[152  97  83  97 130 167  72 146 119  77 120 158 194 173 114 137 115 170
 115] : Biso
[169 169  97  89 100 193 139 134 104 104 158 145 166 140 146  80  97 139
 162] : Vol
[101  62 105 102 127  71  96 138 165 150 141 103 144  99 145  88 108 135
 100] : nebas
[ 69  88 149 149  99 150  94 123 143 112 147 113 134 107 164 138  63 141
 101] : Kugu
[146 129 139 111  80 117  67 159 143 150 137 142  52 132 101 125 117 157
 138] : puzap
[ 96 145 128  84 102 163 123 109 154 167 137 115 119 106 159 140 104 117
 148] : nivi
[ 96 145 128  84 102 163 123 109 154 167 137 115 119 106 159 140 104 171
 119] : Dase
[184 129 156 121 111 113 138  93 148  85 162 140 111 147 135 188 173  90
  92] : zazi
gone puzap: [117  67 139 157 138 146 143 142 111 132 137  80  52 117 150 125 159 101] -> [129]
find: [130 167  72] -> Biso
gone puzap: [150 117 132  80 139 111 157 117  67 129 142 143 125 101  52 159 146 137] -> [138]
find: [ 67 159 143 150 137 142  52 132 101 125 117] -> puzap

[127 126 125 123 122 122 122 110 108 105 101  99  97  95  95  96  97  99
 102 106 110 115 122 129 136 139 152 140 141] : nivi
[131 131 129 128 127 126 125 123 122 122 121 118 118 116 107 113 112 111
 110 109 108 107 106 106 106 105 106 106 105] : feniz
[ 32  34  36  41  44  47  52  57  61  64  70  74  78  81  86  89  91  94
  96  99 100 100 102 102 100 100 100  98  97] : puzap
[131 130 125 123 120 118 113 110 108 105 101  99  97  95  95  96  97  99
 102 106 110 115 122 129 136 139 140 140 141] : nebas
gone nebas: [105  99 139 118 140 131 113  97  96 110  97 140 115 130 101 102  99 110
 129  95 108 136 123 120 106  95 125 141] -> [122]
find: [127 126 125 123 122 122 121] -> feniz
gone puzap: [ 91 100  34  89 102  64 100 100  52  81  96  44 100  98  78  86  94  32
  36  41  97  57 102  47  99  61 100  74] -> [70]

[178 155 127 126 128] : Vol
[178 155 171 123 140] : lir
[178 155 140 177 124] : nivi
[178 155 171  84 140] : nebas
[178 155 123 124 140] : gime
find: [155 123 124 140] -> gime
gone gime: [155 140 123 178] -> [124]
find: [178 155 123 124 140] -> gime
find: [178 155 171  84 140] -> nebas
gone nivi: [155 124 177 140] -> [178]
find: [155 140] -> nivi

[120 132  28 143] -> nivi
[105 143 142 117] -> nebas
[119 124 118 126] -> puzap
[179 133  95  94] -> Vol
gone puzap: [126 124 118] -> [119]
gone Vol: [133 179  95] -> [94]
gone nebas: [105 117 143] -> [142]
gone Vol: [ 94 179 133] -> [95]

[173  55 115 115 112 171  48 155 148 139 226 102 124  76 111 145  63 169] = puzap
[173  86  82  56 111 186  98 125 149 118 108 129 182 112  83 199 111 138] = Dase
[202  81 100  96 126 159  48 155 177 123 160  68 168  80  75 184  84 191] = Kugu
[140 177 187 155 126 167  72 102 147  96  99 172 156 122 128 142  50 172] = Biso
[102 155 133 119 150 169  98 116 174 105 145 134 129 189 114 153 106  78] = nivi
[166 191 223 118 122 154  75 118 135  48  92 149  93 136 151 186 106 167] = lir
[139 214 138 130 123  85  86 108 149 125 118 129 141 113 108 111 119 125] = gime
[147 163 166 158 138 117 124 146 218 154  88 122 128 151 116 105 132  80] = nebas
find: [ 76 111 145  63 169] -> puzap
find: [108 149 125 118 129] -> gime
find: [114 153 106  78] -> nivi
find: [202  81 100  96 126 159  48 155 177 123 160  68 168  80  75 184  84 191] -> Kugu

[182  72 112 171 202 113  91 105  75 205 150 135  64 126 158 116 131 123
 134  69 156 184  71 199 133 139 198 122 142 141 142 157 171 148 179 110]  zazi
[182  72 112 150 202 113  91 105  75 205 150 135  64 126 158 109 131 123
 134 140 156 184  71 155 133 139 198 122 142 141 142 157 123 148 179 110]  lir
[182  72 112 150 202 113  91 105  75 205 150  70  64 126 158 115 131 123
 134 140 156 184  71 155 133 147 198 122 142 141 142 157 171 148 179 110]  Dase
gone lir: [ 71 134 182 110 122 155 135 142 157 140 158 105  91 123  72 123 150 109
 141 150 139 148 205 198 156 202 179 184 113  75 133 142 131 126  64] -> [112]
find: [205 150  70  64] -> Dase
gone Dase: [155 112 150 157 205 142 158 140 105 131 148 110  70  91 123 126  72 115
 133 202 184  64 182  75 198 141 179 147 113 150 134 142 171 156 122] -> [71]
gone zazi: [139 113 184 105  64 131 202 116 171 158  71 179 133 142 126  72 148  69
 142 123 141 112 135 122 156 134 110 198  91 199 182 205  75 150 171] -> [157]
gone lir: [155 135 182  64 131 158 105 123  91 148  75 112 109 179 126 123 184 133
 140 198 139 202 142 157 141 205 156 150 142 110 113  72  71 150 134] -> [122]

